These are the activations of a small neural network, seen along a few directions. Each row is one input.
In each table, some parts of the input vary, and every possible input appears once, in random order.
Descriptions start from the smaller parts, as in this example, which fits no table here: one of 3 separate values, together with either a single point or one of 11 places along a line or (one of 4 places along a line, together with one of 5 places around a ring).
Shared parts are said once, and a part with two or three values counts as separate values.
In the rows, 128 means zero.

Other details of the inputs vary at random and push rows far along three fixed directions, the same in every table; ignore that.
These rows show it; all are for the same input, with only those details redrawn:
[ 97 158  84 104  61  93 163  94 152 138 115 113 132]
[139 150  42 143 126  91 169  93  87 111 142  93 121]
[119 154 101 120 124  90 145 128 119 151 115  82 141]
[113  92 178 157 224 201 114 165 123 125 171 143 114]
[ 96 101 146 140 153 191 137 122 151 108 171 168 105]
[ 91 152  89 103  53 106 164  89 161 133 122 127 127]
[163 149  69 159 203  80 145 142  50 137 134  48 138]
[129 121  62 157 142 147 166  88 100  84 175 141  99]

Table:
R1: [129 101  82 149 136 160 137  93 106  61 199 159 105]
R2: [167 151  91 142 168  77 109 119  57 106 115  51 143]
R3: [123 155 138  98  11 101 152 103 161 154  92 168 133]
R4: [ 85 147 105  93  48  93 147 108 174 139 121 123 148]
R5: [144 129  71 127  95 120 137 120  95 122 116 113 127]
R6: [151 117 116 180 193 141 140  94 105  94 186 176 100]
R7: [118 101  84 156 150 168 152  85 120  63 197 167  99]
R8: [132 145 178 120 175 116  85 166 104 162  89  62 154]
R9: [106 136 135  86  83 101 118 155 186 164  84 110 157]
R10: [141 160 125  91  70  64 160 138 157 184  65 130 152]
R11: [120 120 138 136 139 174 115 118 111 110 150 136 121]
R12: [137 172 125 118  91  73 147 126 116 171  95 123 138]
R13: [120  94 178 145 216 168 107 201 116 161 138 115 140]
R14: [ 98 136 150  88  74 110 102 135 192 130  92 119 146]
R15: [ 87 101 117 116  78 167 144 114 180 106 160 182 120]
R16: [ 90 134 150  82  30 132 108 111 194 119  93 143 131]
R17: [172 161 108 152 164  45 127 104  85 140 125  87 147]
R18: [187 102 132 161 142 165 137 121 109  95 151 172 104]
R19: [145 140  66 136 129  83 130  93 101  78 130  94 126]
R20: [170 152  54 159 197  72 148 122  50 122 131  48 126]
R21: [151 131  78 123  92 116 122 120 110 104 119 110 125]
R22: [154 136 101 162 129 148 142  68  93  93 165 178  97]
R23: [129 137  85 134  99 130 137 106  90 113 137 116 128]
R24: [136 147 218 124 146 118  96 173 127 190  94 121 153]
R25: [157 137 105 119 150  88 103 172 108 146 110  65 157]
R26: [121  95 210 116 161 185  68 201 150 152 123 127 141]
R27: [133 147 188 113 120  84 124 173 164 189  89 126 164]
R28: [144 129  45 131 116  98 163 119 102 126 120 108 126]
R29: [103 112 114 121  68 168 134 110 134 113 139 163 117]
R30: [142 137 159 142 219 112 101 204  69 188 104  44 162]
R31: [133 147 104 100 107  77 132 156 116 179  66  72 150]
R32: [151 157 178 118 150  77 122 190 104 207  73  95 162]
R33: [139 155 188  89 103  72 123 179 184 208  56 111 177]
R34: [ 69 132 147  80  41 131 124  92 202 116 138 158 139]
R35: [144 116  81 161 188 124 136 105  92  77 162 113 111]
R36: [170 163 104 158 177  90 137 120  66 146 130 109 123]
R37: [110 118 231 111 183 160  63 187 135 161 123  98 160]
R38: [123 152  90 114 110  74 145 116 128 138  94  83 129]
R39: [ 95 140 171  90  74 121  97 124 170 129  92 116 143]
R40: [106 101 161 134 170 158 110 137 159 104 142 143 120]
R41: [ 91 109 154 115 119 162 112  98 168  87 161 162 122]
R42: [175 124 136 170 165 127 125 114  79 109 156 143 115]
R43: [ 99 142 101  82  41  95 139 125 189 151  95 124 151]
R44: [118  98 131 127 138 170 129 149 130 135 127 149 118]
R45: [160 126 115 172 176 116 146 118 100 111 163 157 116]
R46: [127 136 225 103 100 106 105 174 188 187  92 134 161]
R47: [138 106 151 138 198 150 109 170 105 141 112 107 118]
R48: [117 109 129 140 149 178 133 108 126  99 150 151  94]
R49: [ 73 101 156 108  76 183 118  78 202  67 160 200 106]
R50: [180 102 132 160 158 167 139 131  91 109 143 173 106]
R51: [117  89 198 143 197 208  81 138 126  91 168 154 117]
R52: [178 153  59 124  89  71 180 104  88 138  96 132 124]
R53: [110 141 111 134  80 137 164  67 163 111 158 207  94]
R54: [158 146  23 137 123  66 167  98  86 109 108  85 115]
R55: [107 150  79 102  48  90 157 116 128 157  93 106 142]
R56: [ 74 145 119  88  46 106 142  82 195 121 121 140 134]
R57: [126 122 210 105 167 134  70 219 132 199  70  76 165]
R58: [108 116 120 138 144 160 143 119 134 115 158 143 112]
R59: [148 104 113 144 175 144 110 155  95 106 168 114 128]
R60: [142  85 102 154 186 175 138 141 110 102 154 153 102]
R61: [102  86 156 115 107 202 103 135 194  91 156 192 111]
R62: [155 130  75 171 139 127 176  86  93  92 172 187  92]
R63: [108 112 119 118  74 169 129  96 152  92 125 169 101]
R64: [103  94 168 128 123 200 101 127 139  96 172 171 117]
R65: [126 109 185 139 184 173  87 157 115 123 122 117 122]
R66: [102 102 168 133  67 177 142  73 199  89 175 243  96]
R67: [123 141 188  81  33 110 127 136 224 169  79 159 153]
R68: [153 150 109 144 105  98 135  69 107 112 140 144 121]
R69: [133 136 176 129 185 137  88 160 101 151 111  79 146]
R70: [126 166  60 106  61  65 158  85 120 129  85  86 121]
R71: [110  81 195 160 236 206 107 189 124 136 169 143 122]
R72: [122 124 115 142 149 161 137 119 107 118 150 128 113]
R73: [141  99  90 156 175 153 131 119 120  75 157 145 105]
R74: [166 153  52 152 182  64 149 118  59 121 118  49 124]
R75: [130 112 194 126  79 167 126 125 170 129 137 198 117]
R76: [113 114 240 102 164 151  54 225 143 191 101  86 169]
R77: [131 159 101 121 125  97 136 117 105 144 106  78 131]
R78: [138 116 178 142 165 144 135 167 133 154 130 171 128]
Question: What is each input in this table made of?
Answer: one of 6 places around a ring, together with either one of 4 places along a line or one of 9 places around a ring
Question: The inputs of R71 and R30 match in every part but the place on the ring of 6. If R10 is changed in the same way as R71 into R30, which row does it become?
Answer: R52
Question: The inputs of R65 and R39 match in every part but the place on the ring of 6. If R11 is changed in the same way as R65 into R39, which row does it become?
Answer: R37
Question: Which other rows agree with R7 in the place on the ring of 6? List them by row number.
Answer: R4, R6, R9, R15, R27, R33, R35, R40, R43, R45, R56, R73
Question: Which other rows does R3 become when the place on the ring of 6 takes its other values? List them by row number.
Answer: R27, R32, R46, R75, R78
Question: Which other rows does R60 become when the place on the ring of 9 takes its other values? List them by row number.
Answer: R13, R20, R28, R38, R54, R58, R71, R74
Question: Which other rows does R36 become when the place on the ring of 6 takes its other values? List them by row number.
Answer: R6, R17, R22, R53, R68

Table:
R79: [149 144  78 126  95  97 129  99  99 104 130 108 130]
R80: [133 148  63 120  86 100 153 100  94 124 107  98 125]
R81: [102 119 178 114 167 132 107 158 164 151 127 117 146]
R82: [ 93 124 207 103 135 161  92 169 149 172 100 117 143]
R83: [122  95  94 164 145 190 140  97 101  70 200 176  96]
R84: [106 123 139 133 127 156 124 103 145 101 165 156 120]
R85: [ 96 124 180  98  84 141 101 124 197 128 117 152 138]
R86: [188 131 106 175 229 111 133 155  44 137 127  98 121]
R87: [194 113  83 175 248 103 117 167  46 108 137  64 131]
R88: [114 143 128 102  59 112 122  98 167 115 118 136 134]
R89: [137 148  92 120 142  74 141 155 107 157 106  60 151]
R90: [152 152  89 117  74  74 151 115 127 139 100 127 138]
R91: [ 74 122 182  95  94 149 114 122 207 141 103 157 124]
R92: [111 106 149 117 116 150 115 124 176 108 131 158 123]
R93: [ 99 104 129 132 113 178 132 121 140 109 164 165 115]
R94: [158 144 170 151 195  97 111 160  89 161 132  90 155]
R95: [117 146 101 123  80 125 140  72 134  98 132 139 108]
R96: [133 100 157 130 157 167 100 165 121 126 135 130 133]
R97: [104 147 143 106  63 105 146 105 173 144 122 163 136]
R98: [166 163  75 146 103  75 160  71  82 111 124 113 116]
R99: [115 118 169 140 170 158  99 149 119 130 156 127 135]
R100: [175 151  59 143 101  67 158  90  89 104 124 123 126]
R101: [157 121  65 139  84 131 166 101 119 104 140 170 108]
R102: [142  94  91 167 144 186 166 110 114  96 189 199  89]
R103: [103 104 200 102 137 160  96 188 182 158 104 131 144]
R104: [125 158 124 108 137  69 125 155 125 172  70  61 150]
R105: [125 133  96 120  71 140 167 101 146 134 117 170 108]
R106: [130  95 152 132 158 173 110 164 130 123 136 138 126]
R107: [144  98 114 160 199 180 132 144  80 108 150 127 105]
R108: [130 171 137 106 119  70 107 140 104 171  80  52 155]
R109: [ 95 130 105 106  84 118 150 107 171 123 131 140 125]
R110: [ 93 112 192 112 146 159 104 187 162 171 120 119 147]
R111: [109 155  96  95  67  87 150 120 150 153  78  95 137]
R112: [120 108 141 143 130 166 144 122 145 118 164 192 109]
R113: [140  98  92 148 125 174 130 102 103  71 172 165 102]
R114: [147 114 189 140 151 149 106 140 133 126 141 151 130]
R115: [111 169 106  98  79  65 135 102 148 144 107  91 154]
R116: [133 151 178 122 184  94  89 165 117 170  89  61 153]
R117: [154 116 144 165 191 150 130 127  96 113 145 155 106]
Question: What is each input in this table made of?
Answer: one of 3 separate values, together with either one of 4 places along a line or one of 9 places around a ring
Question: Which other rows does R90 become when the place on the line of 4 takes its other values? List them by row number.
Answer: R100, R101, R114
Question: Which other rows does R104 become when the choice among 3 separate values takes its other values? List them by row number.
Answer: R87, R109
Question: Which other rows agree with R98 in the choice among 3 separate values? List them by row number.
Answer: R80, R82, R86, R91, R95, R104, R105, R107, R108, R111, R116, R117
